These are the activations of a small neural network, seen along a few directions. Each row is one input.
In each table, some parts of the input vary, and every possible input appears once, in random order.
Descriptions start from the smaller parts, as in this example, which fits no table here: one of 4 places along a line, together with either a single point or one of 11 places along a line or (one of 3 separate values, together with one of 8 places around a ring).
Shared parts are said once, and a part with two or three values counts as separate values.

Other details of the inputs vary at random and push rows far along three fixed directions, the same in every table; ignore that.
These rows show it; all are for the same input, with only those details redrawn:
[ -2 -16   1 -12   0   6 -12   1   1  -4  -4   3]
[  4  13  -8  12   0  15  -7  -2  -8  13 -15   8]
[ 14  -6   7 -15  34 -31   4 -15  -2  12   1 -11]
[ -2 -15   1 -12   0   6 -12   1   1  -4  -4   3]
[ -2 -15   1 -12   0   7 -12   1   1  -4  -4   3]
[  0  40   3  31  25  15   0  -7  -9 -39   6  -5]
[  3  12  -8  12  -1  15  -8  -1  -8  13 -15   8]

A family of inputs:
x1: [-14 -11  -6 -12 -12   0  14  13  15  -4  -8 -11]
x2: [ 10  -1   1 -20  29 -30  24  -1  10  14   1 -23]
x3: [  2  12 -24  13   2  17  14  11  11  14  -7  11]
x4: [  4  17  -8  10 -17  10   0  -1 -10  15  -4   1]
x5: [-10  19  18   6  10   3   3  -4   1 -51  29 -16]
x6: [ -6  16  -8  17 -14   1  -1   2  -5  11 -20   1]
x7: [  2  12  -4  12   1  16  -6   2  -7  15 -15  11]
x8: [ -5 -10   7 -12  -6   1 -10  10   3  -3  -5  -1]
x9: [ -3 -10   3 -12  -7   0 -12   6   2  -5  -5  -4]
x10: [ 3 11 -9 19 -1 10 -1  8  0 15 -6 18]
x11: [ 13  -9  14 -11  32 -29  10 -12  -4  17   9 -11]
x12: [ -5 -16  -7 -17   2  14   7   9  12  -2  -3  -3]
x13: [ -1 -17  -7  -7  -1   0 -10   5   9  -5   3  11]
x14: [ -5 -14  -4  -8  -7   2  -2   0   9   0  17  11]
x15: [ -8 -10   1  -9 -19  -8  -2   1   5  -8  -7  -3]
x16: [ -2 -20   0  -3  -3   3  -4   8   7  -1  11  11]
x17: [ -4  15  21  10  10   4   4  -1   1 -52  26 -18]
x18: [  0 -17  -9  -8  -9   2  -3   0   6  -3  15  10]
x19: [-15  -9   5  -8 -21  -6   3   0   3  -1   6  -4]
x20: [ -1 -15   0 -13  -9   8  -5  -4  -3  -2   9   2]
x21: [ 12  26  -3  13  11 -36  22 -19 -11  29  -2 -13]
x22: [ -7  13  -1  21 -17   3   4   5  -7  15 -12   1]
x23: [  2 -15  -1 -13  -7   7  -5  -4  -4  -5   5   3]
x24: [  1 -10   0 -14 -15   0  -5   1  -2  -5   3  -4]
x25: [  1 -18   0  -3  -7   3  -1   4   9  -1  14  10]
x26: [ 17  26   6  10  26 -28  14  -7  -9  32  -9 -10]
x27: [ -7  11  20   8  24   8   0   1   0 -54  19  -9]
x28: [  2 -15   1 -14  -5   6  -8  -3   2  -5  -2   4]
x29: [ -9 -14   9  -4 -21  -5   3   3   4  -2   3  -5]
x30: [ -2  41  11  34  14  11   5   1  -9 -34  12 -12]
x31: [ -2  16 -11  15 -22   1   5  -3  -9  11 -11   1]
x32: [ -8  15  -1  18 -16   2   4   8  -5  14 -18   3]
x33: [ -3 -16  -3  -6   1   0  -8   9  10  -4   3  14]
x34: [ 14  -7   7 -15  34 -31   4 -15  -2  12   1 -11]
x35: [  0  -9   3 -14 -12   0  -8   2   3  -6  -4  -3]
x36: [  8  13 -17  16  -5   9  -2  -1   1  11  -7  17]
x37: [  3 -16 -10  -8  -8   1  -4   0   5  -5  11  11]
x38: [ -7  16  -4  17 -13   1   0   6  -4  12 -20   4]
x39: [ 0 14 -5 11 -8 18  0 -6 -8 19 -1  9]
x40: [ 16  -9  14 -11  27 -28  13 -16  -2  17  12 -12]
Describe the family of inputs behind these rows.
> one of 4 places along a line, together with either a single point or one of 9 places around a ring
The inputs of x35 and x36 match in every part but the place on the line of 4. If x17 is changed in the same way as x35 into x36, which row does it become?
> x25
The inputs of x21 and x20 match in every part but the place on the line of 4. If x31 is changed in the same way as x21 into x20, which row does it become?
> x23
Change only the place on the line of 4 in x30. List by row number the other rows that result.
> x11, x16, x22

A family of inputs:
x41: [ -2  12 -16  10  -4  12   6   6   6   3  -8   6]
x42: [ -7 -19   9 -11 -12   6 -12   2   5 -17  14   4]
x43: [ -8 -20   7  -8  -8   4 -11   6   7 -21   6   6]
x44: [  2  -7  -4  -3  11 -16   5   0   6  13  -2   2]
x45: [ 1 11 -6 15 -7 12 -6  0 -4  1 -8 12]
x46: [-10 -20  -5 -16 -20   4  -2   5  11 -16  12   5]
x47: [ 7 -7  3 -9 13 -6  5 -6  0 14 -4 -1]
x48: [-11  17  -4  11 -16   6   6   7  -2   3 -10  -7]
x49: [-10 -24  -1 -14 -10  12   1  10  11 -16   7  -1]
x50: [  6  11  -4   9  -3  17  -9  -7 -11   3  -3   3]
x51: [  1   0   7 -12   5 -14  -3  -5  -8  12 -13 -15]
x52: [ -4   9 -14  14  -6  10   3   6   5   4  -7   9]
x53: [  6  -6   2  -4   3 -13   7  -6   0  16   8  -2]
x54: [  9  -5   1 -12  14  -4  -4 -10  -7  14  -1  -4]
x55: [  6  -5   1  -3   1 -16   5  -6   0  15   9   0]
x56: [-1 10 -5 20 -7  8 -3  4 -4  2 -4 11]
x57: [ -3  15   2  13 -16   7  -3   1 -12   0 -15  -4]
x58: [ 5 11 -6  8  1 18 -5  6 -5  3 -9  6]
x59: [-10 -20   0 -15 -11  10   0   7   8 -15  13   0]
x60: [  7  -6  -1  -9  16 -11  -1  -2   0  12  -7   1]
x61: [  1  10  -8  13 -11  12   5   0  -1   5   4   3]
x62: [ -2  11 -12  14 -14   8   2   3  -1   5   1   9]
x63: [ -1   9 -13   9  -7  18  11   3   2   6  -6   4]
x64: [  8  -5   0  -7   6 -16  -2  -8  -6  12   2   3]
x65: [ 10  -6   3  -8   7 -10   0 -10  -6  14   3  -2]
x66: [  2   8  -5  10  -1  21  -2   1  -8   5 -10   6]
x67: [ -7  17   2   9  -9   9  -4   3 -11   1 -15  -5]
x68: [ 10  -5  -1  -9   9 -13  -6 -10  -7  12   0   1]
x69: [  0  -1   3  -4  -8 -23  12  -2   0  11  -5 -14]
x70: [-1 11 -1 12 -4 18 -3  0 -5  7 -2  7]
x71: [ -8 -23  -2 -17 -21   9  -1   4  10 -12  13   1]
x72: [  6  -7  -2  -7  15 -13  -2  -4   0  11  -7   3]
x73: [-11 -20   2 -10 -15   2  -7   7   7 -19  14   5]
x74: [ 10  -7  -1  -7  11 -13  -6  -9  -5  10  -5   0]
x75: [  3  30   6  16  27 -14  19 -14   2 -45  32 -16]
x76: [10 -4  3 -8 14 -9  1  2  4 15 -2 -1]
x77: [  6  -5   0  -9  15 -11   0  -2   4  12  -7   2]
x78: [-17 -11  15 -12 -12   2  -8   8   4 -22   0 -10]
x79: [  7  -6   4  -3   3 -16   1  -6  -3  15   8   1]
x80: [ -6 -21   3 -11  -7   5 -12   5   2 -22   4   6]
x81: [  9  -4   4  -7   5 -13  -1 -10  -2  14   5   2]
x82: [ 2 11 -4 13 -1 15 -2 10 -1  4 -4  6]
x83: [  5  -6   1  -6  15 -12   0   0   5  14  -5   1]
x84: [ 10  -8   1 -11  17  -3  -1  -8  -5  13  -6  -5]
x85: [  1   9  -9  10   3  15 -11  -1  -5   0 -13   8]
x86: [  3  -1  10  -7  -3 -20   3  -6  -4  11 -10 -10]
x87: [  0   0   1  -7  -9 -22  14  -4   2  11  -6 -14]
x88: [-1  7 -4 14 -4 18  1  5 -4  7 -6  7]
x89: [-1 12 -3 15 -9  9 -6  0 -4  3 -1 11]
x90: [ -2  12  -5  17 -10   8  -4   2  -6   4   1  11]
x91: [ -1  10 -16  13 -14   9   5   2   2   3  -5   9]
x92: [-11 -19   5  -9  -1   6 -11   7  11 -22   4   5]
x93: [ -3  11 -14  13  -4  12   3   8   4   5  -8   7]
x94: [  5  -6   0  -7  14 -13  -1  -5   4  12  -6   4]
x95: [ 6 -8  5 -6 13 -7  5 -4  1 15 -2 -2]
x96: [ -8 -15  12 -14 -15   3 -13   2  -3 -24  -4 -12]
x97: [ -5 -20   8 -14 -11  10 -10   0   4 -15  10   3]
x98: [ -6  14   1  16 -21   4   3   5  -5   2 -11  -4]
x99: [  5  -7  -2  -1   5 -19   6  -2   2  12   1   2]
x100: [ -8  18   3   9 -12  11  -3   3  -7   3 -16  -3]
x101: [  6  -4  -3  -5   0 -16   8  -6   2  14   9  -1]
x102: [ 11  -5   1 -10   8 -10  -7 -12  -7  13   2  -2]
x103: [-10 -20  -2 -18 -13  11   1   5  10 -15  12   0]
x104: [-18 -12  14 -10 -12   0  -6  11   3 -22   2 -11]
x105: [  8  -4  -5  -8  10 -11  10   4   7  14   1  -4]
x106: [  9  -2  -7 -11   9 -10  12   2   9  13   0  -4]
x107: [  7  12  -7   6   4  21 -10   3  -5   1 -11   3]
x108: [ -5   0   6  -6  -1 -20   8   1   0  14  -6 -13]
x109: [  4  27  14  13  39  -5   9 -14  -8 -43  23 -15]
x110: [ -7 -17   6 -13 -10   4 -12   2   5 -22  10   6]
x111: [-2 10 -2 13 -5 16 -1  3 -6  7  0  7]
x112: [ -1   9 -13  17 -12   8   3   4   0   4  -4   9]
x113: [ -6  14   5  17 -18   4   0   5  -8   1 -11  -3]
x114: [ 2 10  0 13 -8 14 -4 -2 -5  6  1  7]
x115: [  3  -7   0  -2  12 -16   2   0   4  13  -3   3]
x116: [ 5 14 -4  9  2 18 -4  5 -1  1 -8  7]
x117: [-3  9 -7 12 -9 16  2  3 -4 10 -1  7]
x118: [ -4  11 -16  12  -6  10   6   3   6   2  -7   8]
x119: [  0  27   8  19  38 -11  13  -3   5 -45  20 -13]
x120: [  4  -6   0  -4  14 -14   2   2   4  14  -3   1]
x121: [  2  -2  12  -4  -4 -21   3  -4  -3  12  -8 -11]
x122: [  4  27  10  16  37  -7  14  -1   4 -42  22 -15]
x123: [  7  -7   5  -3   4 -13   3  -6  -2  16   7  -1]
x124: [  9  -5   2  -7   6 -13  -2 -10  -7  13   4   1]
x125: [ -8 -18   8 -16  -5  13  -8   2   4 -18   9   2]
x126: [-10 -24   3 -12  -9  12  -1  10   9 -15   7   1]
x127: [ -7  36  12  13  26 -17  22  -8   2 -48  17 -30]
x128: [ -5 -20   1 -17   2  12 -17   6   5 -22  -2   1]
Describe the family of inputs behind these rows.
> one of 8 places along a line, together with either one of 2 separate values or one of 9 places around a ring
The inputs of x62 and x90 match in every part but the place on the line of 8. If x61 is changed in the same way as x62 into x90, which row does it become?
> x123
The inputs of x115 and x94 match in every part but the place on the line of 8. If x82 is changed in the same way as x115 into x94, which row does it become?
> x116
Change only the place on the line of 8 in x59. List by row number the other rows that result.
> x54, x70, x103, x109, x111, x117, x125
Change only the choice among 2 separate values in x78. List by row number the other rows that result.
> x121
Which other rows agree with x73 in the place on the line of 8? List them by row number.
> x44, x53, x55, x98, x99, x108, x117, x119, x122, x126
Change only the place on the ring of 9 in x66. List by row number the other rows that result.
> x58, x60, x64, x65, x72, x80, x109, x124
